Small tables with named rows and columns. After each table, cells are looked up by row and column.

bub
|  | luki | mavinum | moki | lududif | mesuni | mepal | lep | viduzi | fab |
|---|---|---|---|---|---|---|---|---|---|
| pid | 671 | 156 | 470 | 579 | 572 | 503 | 290 | 274 | 362 |
| kipiri | 298 | 122 | 448 | 778 | 441 | 517 | 326 | 170 | 462 |
| sakud | 642 | 408 | 534 | 537 | 563 | 506 | 343 | 341 | 358 |

pid, fab: 362
kipiri, luki: 298
sakud, lep: 343
kipiri, lep: 326
sakud, viduzi: 341
pid, mepal: 503
kipiri, mesuni: 441
sakud, moki: 534
kipiri, mavinum: 122
pid, lududif: 579
kipiri, mepal: 517
sakud, luki: 642

gadala
fields: zokipa, kiku, zovop, tik, venat, moz, fol, pizu, repipo, kovot
limu: [689, 773, 439, 457, 837, 671, 442, 228, 938, 567]
sopabol: [951, 702, 453, 754, 377, 712, 594, 293, 709, 885]
fenes: [542, 664, 805, 718, 587, 539, 637, 452, 977, 766]
ditogu: [697, 786, 453, 561, 316, 668, 561, 433, 528, 125]
lig: [194, 799, 770, 730, 368, 654, 120, 368, 365, 798]
risoz: [297, 636, 672, 690, 429, 401, 578, 531, 473, 423]
kegob: [480, 178, 729, 702, 386, 257, 391, 603, 729, 545]

What is the pizu of risoz in gadala? 531
What is the tik of risoz in gadala? 690
What is the kiku of lig in gadala? 799
What is the moz of fenes in gadala? 539
What is the kovot of kegob in gadala? 545
What is the zokipa of risoz in gadala? 297
What is the zokipa of limu in gadala? 689
What is the kiku of ditogu in gadala? 786
What is the kiku of risoz in gadala? 636

Table nasorez
	dugibo	zub	tetobub
sir	0.84	0.83	0.91
vafev	0.85	0.89	0.95
kes	0.84	0.86	0.96
zapevu	0.20	0.24	0.19

What is the tetobub of kes in nasorez?
0.96
What is the tetobub of zapevu in nasorez?
0.19
What is the zub of kes in nasorez?
0.86
What is the dugibo of vafev in nasorez?
0.85
What is the zub of vafev in nasorez?
0.89
What is the dugibo of kes in nasorez?
0.84
What is the zub of zapevu in nasorez?
0.24
What is the dugibo of sir in nasorez?
0.84
What is the zub of sir in nasorez?
0.83
What is the tetobub of sir in nasorez?
0.91
What is the tetobub of vafev in nasorez?
0.95
What is the dugibo of zapevu in nasorez?
0.20

lugilo:
	sepobav	viremaz	muzifus	nevi	bov	fusi	mip
fopa	152	147	135	177	163	173	187
gil	147	172	136	193	121	121	160
fasefub	154	100	180	170	157	50	184
kurili	225	177	99	202	182	119	212
lud	166	212	148	219	206	209	182
lizaf	93	200	210	207	117	164	126
lesuzat	87	235	179	190	163	194	134
nid	120	153	200	187	169	47	126

What is the nevi of kurili in lugilo? 202
What is the muzifus of lesuzat in lugilo? 179
What is the nevi of lud in lugilo? 219
What is the muzifus of lizaf in lugilo? 210
What is the nevi of gil in lugilo? 193
What is the nevi of nid in lugilo? 187
What is the sepobav of gil in lugilo? 147
What is the fusi of kurili in lugilo? 119

Table sozo
,bipu,pimu,fuv,lobam,leb
tiz,13,24,19,211,17
tipuru,98,98,98,133,99
sukikaz,97,99,95,131,100
lide,119,115,119,114,118
lare,149,143,146,88,146
retu,170,161,165,67,168

retu, leb => 168
tipuru, lobam => 133
retu, fuv => 165
tipuru, fuv => 98
lare, lobam => 88
sukikaz, bipu => 97
lide, bipu => 119
lide, leb => 118
tipuru, leb => 99
tiz, fuv => 19
sukikaz, pimu => 99
sukikaz, fuv => 95
tipuru, bipu => 98
tipuru, pimu => 98
lide, fuv => 119
tiz, pimu => 24
Which row has the largest bipu? retu

fezanek:
columns: pagabo, fipo
tusiveg: [71.2, 34.2]
semonu: [4.7, 79.5]
ker: [16.1, 4.1]
lukile: [97.5, 37.3]
git: [5.3, 45.8]
das: [19.9, 40.3]
ladu: [7.4, 60.1]
gar: [32.1, 9.8]
gepefu: [85.5, 33.8]
buzo: [32.8, 62.6]
gofep: [75.6, 87.6]
reti: [65.6, 63.7]
lin: [66.1, 53.9]

pagabo of semonu: 4.7
pagabo of git: 5.3
pagabo of gepefu: 85.5
fipo of ladu: 60.1
fipo of lukile: 37.3
pagabo of das: 19.9
Which row has the largest pagabo? lukile

pugu =
,seloz,rilano,guteka
kan,-44.91,43.93,-31.96
rimogu,-38.52,57.44,-34.79
pura,-42.58,47.90,-32.14
miritul,-42.66,43.23,-30.20
koziro,-42.60,63.71,-41.00
lufarol,-43.34,63.92,-39.82
leferis,-51.34,46.40,-37.80
zigigo,-41.45,48.83,-30.42
satemik,-39.46,53.78,-28.87
vuf,-53.98,44.41,-35.61
zugonuv,-41.38,54.97,-33.50
lek,-45.49,62.58,-40.32
kor,-53.26,45.88,-39.14
rero,-54.37,42.15,-37.21

kan, rilano: 43.93
pura, guteka: -32.14
pura, seloz: -42.58
satemik, rilano: 53.78
leferis, rilano: 46.40
lufarol, rilano: 63.92
zigigo, rilano: 48.83
kor, seloz: -53.26
kor, guteka: -39.14
zigigo, seloz: -41.45
rimogu, rilano: 57.44
satemik, seloz: -39.46
lek, guteka: -40.32
zugonuv, seloz: -41.38

